A small network was shown many inputs. Here are its activations along a few directions, one row for each input.
In each table, some parts of the input vary, and every possible input appears once, in random order.
Descriptions start from the smaller parts, as in this example, which fits no table here: one of 6 places along a line, together with either a single point or one of 9 places along a line or (one of 3 separate values, together with one of 8 places around a ring).
Shared parts are said once, and a part with two or three values counts as separate values.

Other details of the inputs shift rows strongly along two fixed directions, in all tables alike. That doesn't count.

A family of inputs:
row 1: [-15  -7  15  31 -30  -5  -1   0  22  17  37 -29   6]
row 2: [-19   7  25  28 -26  -4  -3  -3  27  23  32 -12   2]
row 3: [-23  19  21  33  -2 -20  -1   1   7  40  35   8  -8]
row 4: [  6  19  33 -38 -27 -34 -20  -9 -88 -31  19 -11   4]
row 5: [-33 -14 -16  50 -23  18   3  -5  70  27  12 -24  -4]
row 6: [-21  20  31  35 -17 -13  -6  -6   9  40  55  -7   5]
row 7: [-24  19  18  43   1 -23  -3   2   9  35  34   8 -14]
row 8: [  4  24  22 -46   6 -40 -21  -1 -99 -19   8   7  -1]
row 9: [ -9  -7   0 -29 -25  -1 -13  -7 -42 -23   0 -25   9]
row 10: [ 30  16  51  -9 -18 -45  -3   7 -61 -31  26  -2  -4]
row 11: [ 38  -4  41 -15 -19 -47   1  14 -63 -50   7  -7  -8]
row 12: [ 45 -32 -30 -37  17  11  16  12 -13 -62 -66   5  -7]
row 13: [ 49 -24 -40 -54  34  31  12   8   0 -56 -68  18   6]
row 14: [ -9 -24 -51   0  14  57  11  -6  78   8 -50   6   5]
row 15: [-31  -2 -16  41 -11  27   2  -8  70  28   0  -8  -4]
row 16: [  5  10  21   6  -1 -12  -1   1 -11   4  11   8  -4]
row 17: [-12  17  19  21   3 -19  -3   4  -2  37  45   4   2]
row 18: [ 38 -13 -47 -29  46  24  18   4  -2 -48 -82  33 -12]
row 19: [ 32 -13 -33 -42  48  15  15  12 -11 -25 -64  33  -2]
row 20: [-30 -21 -23  29 -19  34   2  -3  75  35  21 -31  12]
row 21: [ -5  -9 -35  -4  34  28  11   3  31  23 -21  13   8]
row 22: [ 36  18  39 -16   3 -42  -4  10 -63 -26  22  11  -6]
row 23: [-21  17  25  37 -16 -11  -3  -5  18  39  37   1  -5]
row 24: [-32 -15 -71 -35  25  71  -9 -22  38  15 -47  -1  20]
Each input here is: one of 4 places along a line, together with either a single point or one of 5 places along a line.
Changing only the place on the line of 4 turns row 12 into row 14. The same change can be made to row 20. Which row results? -> row 13
Which other rows agree with row 3 in the place on the line of 4? List them by row number. -> row 7, row 8, row 17, row 19, row 21
Which other rows does row 23 become when the place on the line of 5 takes its other values? List them by row number. -> row 6, row 16, row 18, row 22

A family of inputs:
row 25: [  1 -42 -58 -43  31  39  15  10  23 -14 -79   7   3]
row 26: [ 66  -2  15 -52   8 -29   0   6 -92 -62   2   2   3]
row 27: [ -8 -14 -23   4   2  -4  -2   2 -14   0   3 -16  -3]
row 28: [ 47 -15 -12 -53  20   9   8   5 -39 -45 -29   4  17]
row 29: [-38  20  22  14 -14  -1 -15 -11   9  49  32   8   0]
row 30: [ 57  -4  38 -67   2 -33   3  13 -83 -53 -12  13   5]
row 31: [ 28  14  53  44 -18 -42   6   6 -12 -24  15   8 -27]
row 32: [ 19  10 -17  25  36   3  20  11  41  11 -28  37  -9]
row 33: [-47  10 -19  15   8  32 -11 -13  51  51   9   4   9]
row 34: [ 14  20  53 -13 -23 -44 -12  14 -50 -11  48 -10  21]
row 35: [-44  27   9  32  -6   4 -12 -14  14  51  42  -6   8]
row 36: [-37 -10 -53  21 -10  57  -6 -25  68  18 -13 -21   6]
row 37: [-40  -2   7  30 -15 -10  -5  -3   9  38  37 -25   0]
row 38: [  2 -38 -63 -40  33  38  10  10  24 -18 -75   3   3]
row 39: [-12  -3  21  67  -6 -26  19  18  44  30  34   0 -23]
row 40: [-24   0 -12   0 -19  24 -10 -14  30   0 -13 -11   0]
row 41: [ -3  21  33   7 -33 -25 -12 -12 -42 -20  22 -16  -7]
row 42: [-32  23   2  29  -6   4 -14 -20   0  42  45  -5  -2]
row 43: [ -8  16  44  -4 -39 -28 -13  -7 -36 -14  16  -6  -9]
row 44: [ 57 -32 -38 -17  49  33  31  23  55 -30 -57  29   6]
Changing only one part turns row 42 into row 26. The same change can be made to row 35. Which row results? -> row 28
What do these inputs look like to the network? -> one of 4 separate values, together with either a single point or one of 4 places along a line
Which other rows does row 43 become when the choice among 4 separate values takes its other values? List them by row number. -> row 25, row 29, row 30
Which other rows agree with row 25 in the choice among 4 separate values? List them by row number. -> row 27, row 37, row 38, row 39

A family of inputs:
row 45: [-28  10   6  55 -10  -1   7  -9  22  45  30  -2 -10]
row 46: [ 20   2 -10 -61  23  15  -9  -4 -36 -33 -47  22   8]
row 47: [ 47 -12 -26 -51  35  13   3   8 -30 -33 -20  11  10]
row 48: [ 20  -1  37 -17 -25 -33  -8   9 -35 -38   8  -3  -9]
row 49: [  3  -8 -45   4  18  39  11 -14  23 -20 -64  15 -14]
row 50: [ 44   1  52  -5 -16 -50   1  17 -71 -38  35 -10   3]
row 51: [ 31 -19 -18 -34   7  23   9  -1 -20 -25 -28   2  12]
row 52: [-33   6  13  56 -21 -14  -2   3  50  33  20  -2 -27]
row 53: [  5 -22 -43 -28   0  57   2 -19  27 -20 -51  -4  11]
row 54: [-31 -21 -60  49  19  62  13  -9 111  27 -42  -4  -5]
row 55: [ -5  11  44  27 -34 -28  -2   8  20   7  31  -5 -12]
row 56: [ 50   7  60   6 -10 -56  12  20 -54 -31  28   2  -2]
row 57: [ 20   8 -17  10  36  -9   8   5  -9   2   0  21 -13]
row 58: [ 15 -22 -46 -61  49  48   7   5   9  -5 -58  23  18]
row 59: [ -9  24  42 -29  -5 -51 -15   4 -94   6  29  -1   4]
row 60: [ 20  14   3 -39  23   5   2   2 -19 -26 -42  33   2]
row 61: [ 24 -44 -45 -35  25  36  17  18  38 -19 -55   7  11]
row 62: [-73   2  12  58 -50   4 -20 -17  47  46  63 -50   8]
row 63: [-43  31   1  64 -10  -1 -14 -15  44  49  50  -4 -11]
row 64: [ 17  31  30   6 -10 -23  -7  -2 -17  -9  33   3  -3]
row 65: [ 42  26  49  -5   3 -51   2  12 -60 -13  46  12  -3]
row 66: [-104   -1  -20   61  -55   50  -21  -41   88   87   48  -49   16]
row 67: [-12 -11 -71 -38  20  48  -9 -12  20 -13 -44 -11  10]
row 68: [  26   37   63   -7   19  -78   -4   14 -108  -15   25   39  -22]
row 69: [ 11 -12  -1  -4 -11  13  -2  -3   7 -27  -6 -15   6]
row 70: [ 25  10  40  17 -23 -25   6   6  -7 -24  14  -7  -6]
row 71: [ 33  24  52  -7 -29 -35   1  -4 -59 -39   9   3 -11]
row 72: [  5 -41 -62 -26  26  41  15   9  23 -24 -53 -13  17]
row 73: [ -6  22  60  73 -22 -57   4  11 -15  30  72 -14 -20]
row 74: [-51  53  60  58 -24 -47 -23 -10 -20  52  69  11 -16]
row 75: [-26  -2  11  59  -8 -17   8  12  50  50  31  -1 -18]
row 76: [ -1  -2 -24 -65  22   7 -15  -9 -52 -28 -54  13   5]
row 77: [-36 -39 -51  -4   4  34   7   5  60  24 -24 -15  10]
row 78: [-79  13 -18  62 -35  49 -25 -29 112  97  79 -37  21]
row 79: [ 25 -23 -36 -17  21  44  23  -4  34  -8 -48  13  11]
row 80: [  6   2  39 -26 -29 -58 -15  10 -72 -48  11 -11 -15]
row 81: [-10 -31 -61 -31  13  50   9  -9  13  -5 -50 -11  16]
row 82: [-16  14  12   0 -10 -27 -17  -3 -38  23  57 -20   7]
row 83: [ 15 -13 -32 -39  50  35  17   7  27   5 -53  36  14]
row 84: [ 58 -25  -1 -35  23 -14  23  28  -9 -44 -48  25  -3]
What do these inputs look like to the network? -> one of 2 separate values, together with one of 4 places along a line, together with one of 5 places along a line
Changing only the place on the line of 4 turns row 65 into row 82. The same change can be made to row 55. Which row results? -> row 80
A walk changes only the place on the line of 5. It starts at row 48 and steps to row 69. List the rest of the walk in order. -> row 53, row 78, row 46
Which other rows does row 79 become when the place on the line of 4 takes its other values? List them by row number. -> row 45, row 51, row 81
Which other rows does row 71 become when the place on the line of 5 takes its other values? List them by row number. -> row 55, row 60, row 64, row 70
Which other rows does row 83 become when the place on the line of 4 takes its other values? List them by row number. -> row 58, row 59, row 68
Which other rows does row 73 become when the choice among 2 separate values takes its other values? List them by row number. -> row 54

A family of inputs:
row 85: [  8  -5 -30 -33  27  22   1  -3 -11 -11 -35  14   6]
row 86: [ 11   4  20 -20  -8 -26  -7   5 -49 -13  18  -7   3]
row 87: [-26   0 -10   1   0  11  -5  -6  15  31  14  -7  10]
row 88: [ -4  -8  -4  12 -11  10   3  -1  27   2   2 -11   0]
row 89: [  8  18  23  11  -6 -35  -3   0 -42 -21  -2  12 -24]
row 90: [ 18 -13 -24 -16  14  19   9   0  12 -25 -43  10  -3]
row 91: [ -2  16  33   6 -16 -21  -8  -1 -19   7  31  -2   1]
row 92: [-58 -20 -65  17  12  79   0 -18 111  70  -7 -12  25]
row 93: [  63  -41  -70  -82   53   51   19    8   -1  -75 -112   24   10]
row 94: [ 43 -16 -27  -3  57   8  29  24  31  -7 -40  39  -6]
row 95: [  7 -17 -10 -26   0  -1   0   7 -20 -19 -11 -11   8]
row 96: [-29  12  -7  15   4  11  -6 -10  19  30   5   6  -2]
row 97: [  5  -1  32  26 -34 -30   1   4  -9 -18  24 -21 -11]
row 98: [-18  15  11  15  -8   0  -6  -7  11  22  19   0   1]
row 99: [-15  21  23   2  -6 -26 -11  -2 -35  15  31  -2  -1]
row 100: [ -9 -15 -28 -11   6  37   0  -4  40  13 -11  -6  16]
row 101: [ 15   0  -5   2   6  -6   5   2 -10 -30 -30  10 -16]
row 102: [ -2   9  26  -2 -18 -21  -9   0 -29   6  39 -14   8]
row 103: [-17   1  -7  -2  -1  19  -4  -7  23  25  10  -3  12]
row 104: [ 23   2  30   7 -19 -31   1   7 -31 -34   6  -8 -12]
row 105: [ 21   0  30 -11 -18 -25  -2   7 -36 -27  15 -10   1]
row 106: [ 18   0  26 -18 -17 -23  -3   5 -41 -22  19 -11   5]
row 107: [ 15   3  -5  -7   7  -3   3   0 -12 -24 -26  12 -11]
row 108: [  8 -15  -8 -22  -4   5   0   2 -13 -13  -3 -13  12]
row 109: [ -3   6 -14 -16  22  -3  -4  -2 -29  -7 -24  15  -9]
row 110: [ 10   6  -6 -24  15   4  -1  -2 -18 -10 -16  13   2]
row 111: [  9  16  23  19  -8 -37   0   1 -40 -27  -8  10 -29]
row 112: [-43  11  -9  36  -4  18  -6 -13  48  44  12   0  -2]
row 113: [-48   9 -18  27   3  22  -9 -13  37  51  16  -3   2]
row 114: [  5   0  32  18 -33 -26  -2   4 -12 -12  29 -19  -6]
row 115: [10 -9  7 30 19 13 22 18 67 58 39  8 19]
row 116: [-23  12  31  47 -34 -17  -5  -6  18  24  41 -15  -9]
What do these inputs look like to the network? -> either one of 2 separate values or (one of 5 places along a line, together with one of 6 places along a line)
Which other rows does row 107 become when the place on the line of 6 takes its other values? List them by row number. -> row 85, row 98, row 99, row 101, row 110
Which other rows belong to the same alternative as row 94? List them by row number. -> row 115
